These are the activations of a small network on made-up records, seen along a few directions, one row for each record.
Each row is followed by the record's values for the fields PAVO, NEP, RONOD, DUN.
A field that a record lacks is left out.
Other fields move the rows too, some of them a lot.
In the rows, zero is written as 500.
Strong random noise was added to every row along 5 fixed directions; ignore it. To show where, here is one row again and again, with new noise each time:
[374 460 203 792 825 699 434 590 579 502 665 120 536 553 585 647 705 511
 426 550 596 636 569 477 869 569 508]
[358 439 188 657 726 669 466 499 616 654 620 216 481 497 560 579 595 663
 338 634 467 636 642 520 746 532 520]
[523 676 389 189 323 374 364 309 724 629 391 887 399 442 475 199 459 751
 549 768 518 375 409 372 500 328 487]
[544 509 438 443 436 503 466 540 531 670 444 620 495 514 550 445 453 594
 406 605 335 558 680 636 488 496 580]
[368 648 348 562 639 609 435 464 532 484 513 437 505 502 470 497 624 570
 533 531 563 403 503 453 722 516 520]
[451 477 444 506 381 692 300 763 401 393 712 184 433 617 648 633 507 401
 638 362 307 505 485 616 375 573 661]
[452 666 594 490 455 582 532 564 305 552 366 623 557 519 439 529 472 490
 492 382 291 357 723 723 465 598 638]

[634 469 779 453 227 506 491 727 251 433 468 577 520 573 542 592 349 315
 576 281 242 468 597 764 171 595 642]	<PAVO:novi NEP:dule DUN:tuz>
[775 384 536 239 151 373 340 734 640 600 614 630 376 591 718 374 371 398
 533 508 227 624 545 609 179 387 677]	<PAVO:pelav NEP:dule DUN:fiv>
[552 560 521 483 459 488 270 621 452  91 646 391 449 642 558 571 630 276
 886 312 717 340 195 327 480 488 524]	<PAVO:novi NEP:kifol RONOD:rebu DUN:tuz>
[606 390 510 546 581 343 523 474 646 388 580 486 501 502 529 460 569 378
 538 533 760 607 285 279 573 415 389]	<PAVO:novi NEP:kifol RONOD:rebu DUN:fiv>
[496 576 435 708 769 545 579 439 428 581 282 625 676 523 439 538 615 535
 369 601 597 570 753 595 839 610 434]	<PAVO:pelav NEP:kifol RONOD:rebu DUN:fiv>
[395 611 601 506 573 482 546 427 445 220 579 392 485 478 387 534 592 351
 701 280 713 292 214 275 521 497 459]	<PAVO:novi NEP:dule DUN:fiv>
[455 614 535 663 631 573 434 553 369 224 469 438 581 574 469 584 651 351
 694 396 738 406 352 427 710 600 447]	<PAVO:novi NEP:dule DUN:fiv>
[648 369 594 434 460 282 626 470 573 556 504 597 481 460 519 490 451 397
 420 451 472 566 526 453 366 393 512]	<PAVO:novi NEP:kifol DUN:fiv>
[538 608 569 335 430 322 517 394 634 424 528 666 443 429 460 370 527 447
 606 441 604 322 307 298 451 336 507]	<PAVO:novi NEP:kifol DUN:fiv>
[572 417 497 478 464 466 485 549 615 567 544 486 473 512 562 415 477 466
 460 577 506 645 465 468 483 465 464]	<PAVO:pelav NEP:dule RONOD:rebu DUN:fiv>
[548 270 423 475 521 379 598 411 686 641 592 399 443 424 552 475 434 581
 331 639 523 713 467 401 441 402 433]	<PAVO:novi NEP:kifol RONOD:rebu DUN:fiv>
[618 442 655 303 282 336 527 457 537 530 458 715 445 472 485 357 347 505
 520 545 469 530 402 468 252 430 460]	<PAVO:novi NEP:dule RONOD:rebu DUN:fiv>
[514 668 448 532 537 536 386 522 569 418 455 613 529 540 497 408 621 470
 612 556 643 420 423 428 706 493 490]	<PAVO:pelav NEP:dule DUN:tuz>
[448 355 351 674 651 635 434 602 378 428 631 194 495 596 572 787 560 466
 510 395 429 561 647 592 549 606 560]	<PAVO:novi NEP:kifol DUN:tuz>
[594 352 660 512 378 470 584 589 379 511 472 489 536 517 535 562 372 429
 445 446 388 625 556 632 301 569 516]	<PAVO:novi NEP:dule DUN:fiv>
[598 494 626 409 300 492 408 670 438 434 520 553 468 575 584 497 433 372
 637 404 379 469 487 587 287 497 584]	<PAVO:pelav NEP:kifol DUN:tuz>
[460 606 633 529 481 572 556 544 371 498 399 558 555 506 438 497 480 444
 522 409 438 414 574 607 485 582 537]	<PAVO:pelav NEP:dule RONOD:zop DUN:fiv>
[625 395 417 381 404 386 377 513 537 477 541 571 476 563 603 520 461 554
 550 583 473 568 496 470 416 447 533]	<PAVO:novi NEP:kifol RONOD:rebu DUN:tuz>
[486 526 459 435 535 397 573 370 690 572 556 527 455 390 456 389 534 540
 427 545 561 475 416 348 541 360 474]	<PAVO:novi NEP:kifol RONOD:rebu DUN:fiv>
[386 409 477 605 526 611 491 486 442 411 547 271 532 484 500 560 487 564
 504 593 624 611 318 429 542 577 373]	<PAVO:novi NEP:dule RONOD:rebu DUN:fiv>
[640 396 444 635 505 536 423 758 567 571 582 430 544 586 698 533 542 383
 428 556 417 727 609 628 576 514 567]	<PAVO:pelav NEP:dule DUN:tuz>
[568 422 359 470 578 398 485 341 574 602 382 700 502 506 474 456 477 698
 409 720 589 590 591 476 603 488 414]	<PAVO:novi NEP:kifol RONOD:rebu DUN:tuz>
[608 602 628 329 417 279 548 378 563 503 357 875 478 458 414 348 469 470
 567 496 569 350 467 414 424 376 496]	<PAVO:novi NEP:kifol RONOD:rebu DUN:tuz>
[520 333 441 587 564 506 588 530 524 655 539 394 513 479 558 565 448 561
 308 558 417 682 635 603 497 523 500]	<PAVO:novi NEP:dule RONOD:zop DUN:fiv>
[659 458 318 317 378 348 363 444 814 735 473 785 437 486 629 256 466 701
 405 870 490 664 510 443 533 317 459]	<PAVO:pelav NEP:kifol RONOD:rebu DUN:tuz>
[460 572 446 510 491 586 462 572 564 538 562 412 502 493 559 447 549 491
 471 514 464 511 474 499 576 486 528]	<PAVO:pelav NEP:dule DUN:fiv>
[539 500 400 509 551 482 392 527 611 419 563 465 461 553 567 475 591 460
 601 531 631 512 404 391 601 453 485]	<PAVO:pelav NEP:dule DUN:fiv>
[353 714 662 468 438 603 530 537 478 398 577 426 489 428 422 443 533 359
 642 307 495 270 316 418 447 469 538]	<PAVO:pelav NEP:dule DUN:fiv>
[397 708 690 618 594 567 607 474 261 331 374 560 605 483 328 582 557 386
 598 270 584 246 501 549 570 618 510]	<PAVO:novi NEP:kifol RONOD:rebu DUN:tuz>
[621 398 340 476 552 386 444 443 552 529 467 587 487 560 560 547 525 584
 459 596 510 586 617 503 573 478 517]	<PAVO:novi NEP:kifol DUN:fiv>
[429 488 353 681 643 690 461 581 464 599 527 313 570 534 553 597 574 548
 374 563 416 630 687 639 690 597 511]	<PAVO:pelav NEP:kifol RONOD:rebu DUN:fiv>
[688 361 552 540 444 378 428 686 680 378 703 393 495 540 679 457 559 248
 584 490 647 675 264 352 479 378 482]	<PAVO:novi NEP:kifol RONOD:rebu DUN:fiv>
[482 513 614 463 436 502 501 636 389 328 641 343 471 549 522 573 495 319
 638 248 435 397 405 491 334 517 604]	<PAVO:novi NEP:dule RONOD:rebu DUN:tuz>
[359 488 484 450 512 560 621 320 431 634 401 504 474 417 371 502 389 727
 378 549 407 462 613 568 435 558 474]	<PAVO:novi NEP:dule RONOD:rebu DUN:fiv>
[405 562 677 570 587 517 764 414 332 574 350 557 583 412 336 547 441 480
 377 354 430 417 668 615 470 593 503]	<PAVO:novi NEP:dule DUN:fiv>
[435 624 536 580 646 488 633 388 526 561 349 650 588 432 393 416 549 540
 439 561 628 442 536 464 684 503 427]	<PAVO:pelav NEP:dule RONOD:rebu DUN:fiv>
[666 585 580 510 388 478 334 758 465 359 511 601 559 634 633 465 571 278
 663 443 506 504 456 555 527 508 602]	<PAVO:pelav NEP:dule RONOD:rebu DUN:tuz>
[376 714 426 500 713 452 626 156 516 565 221 804 550 400 268 396 570 731
 444 620 699 301 577 409 778 503 384]	<PAVO:novi NEP:dule DUN:fiv>
[430 236 274 452 559 472 496 385 741 584 754 180 332 438 557 529 471 633
 400 613 544 665 369 294 433 385 441]	<PAVO:novi NEP:kifol RONOD:rebu DUN:fiv>

Which values does each new row have?
[533 327 446 484 473 502 537 536 492 607 603 358 412 504 526 620 437 499
 370 415 298 598 667 603 354 517 582]	<PAVO:novi NEP:kifol DUN:fiv>
[498 454 476 608 593 471 478 465 560 340 534 416 548 505 520 492 581 466
 576 591 797 574 247 309 656 492 357]	<PAVO:novi NEP:dule RONOD:rebu DUN:fiv>
[596 476 455 680 685 433 549 581 604 523 469 522 599 530 591 493 631 381
 435 562 642 642 546 466 747 475 465]	<PAVO:pelav NEP:dule DUN:fiv>
[208 526 444 800 782 832 673 455 157 564 440 165 623 471 339 807 522 616
 295 345 341 466 834 769 652 782 525]	<PAVO:novi NEP:kifol RONOD:rebu DUN:fiv>
[651 225 568 575 391 470 498 680 406 543 508 433 565 567 648 584 378 459
 396 600 416 834 540 656 366 584 466]	<PAVO:novi NEP:dule RONOD:rebu DUN:fiv>
[497 617 507 362 447 441 536 272 349 618 219 861 525 475 334 477 411 716
 425 572 374 357 749 650 466 549 509]	<PAVO:novi NEP:kifol RONOD:rebu DUN:fiv>
[593 758 667 714 704 514 491 636 210 243 267 743 692 660 415 641 702 182
 698 217 625 259 701 633 751 662 575]	<PAVO:pelav NEP:kifol DUN:tuz>
[403 357 622 746 682 588 800 520 307 610 478 265 594 432 406 722 453 426
 264 329 362 602 749 685 467 637 518]	<PAVO:novi NEP:kifol RONOD:rebu DUN:fiv>
[352 685 448 560 628 601 468 445 543 413 534 436 501 469 429 481 621 496
 598 449 641 315 391 381 676 484 481]	<PAVO:pelav NEP:kifol RONOD:rebu DUN:tuz>
[555 498 525 546 571 445 555 517 556 550 458 558 529 499 503 476 541 419
 460 495 528 533 568 502 559 471 502]	<PAVO:pelav NEP:kifol RONOD:rebu DUN:fiv>
[631 651 461 391 457 353 299 416 514 297 396 818 517 583 480 415 603 485
 719 570 721 367 353 365 627 446 454]	<PAVO:novi NEP:kifol RONOD:rebu DUN:fiv>
[420 424 306 645 597 681 364 611 598 502 683 193 509 535 628 561 583 527
 492 621 545 662 439 455 651 511 463]	<PAVO:pelav NEP:kifol RONOD:rebu DUN:tuz>
[476 655 644 492 523 450 576 401 307 370 299 701 577 502 350 499 514 486
 586 405 593 319 483 521 533 580 474]	<PAVO:novi NEP:dule RONOD:rebu DUN:fiv>
[351 645 461 456 472 661 495 512 424 587 495 448 444 480 439 537 484 578
 488 387 259 324 667 640 457 553 645]	<PAVO:pelav NEP:dule DUN:tuz>
[547 458 544 586 483 518 531 535 452 499 449 517 579 501 517 517 490 503
 439 556 522 608 504 557 543 555 450]	<PAVO:novi NEP:dule DUN:fiv>
[426 634 494 484 532 499 472 379 630 341 596 446 486 424 418 372 613 472
 603 520 771 388 144 207 642 409 379]	<PAVO:novi NEP:dule RONOD:rebu DUN:fiv>
[610 457 449 598 568 491 465 579 425 472 455 514 581 591 555 583 547 454
 461 498 500 597 656 614 605 577 544]	<PAVO:novi NEP:kifol RONOD:rebu DUN:fiv>
[816 374 529 476 438 231 454 486 639 500 353 869 572 550 602 370 488 471
 494 750 706 715 446 432 568 415 380]	<PAVO:novi NEP:kifol DUN:fiv>
[629 480 516 489 522 317 532 356 619 485 358 753 536 471 468 371 522 532
 492 677 741 576 383 360 623 437 356]	<PAVO:novi NEP:dule DUN:fiv>
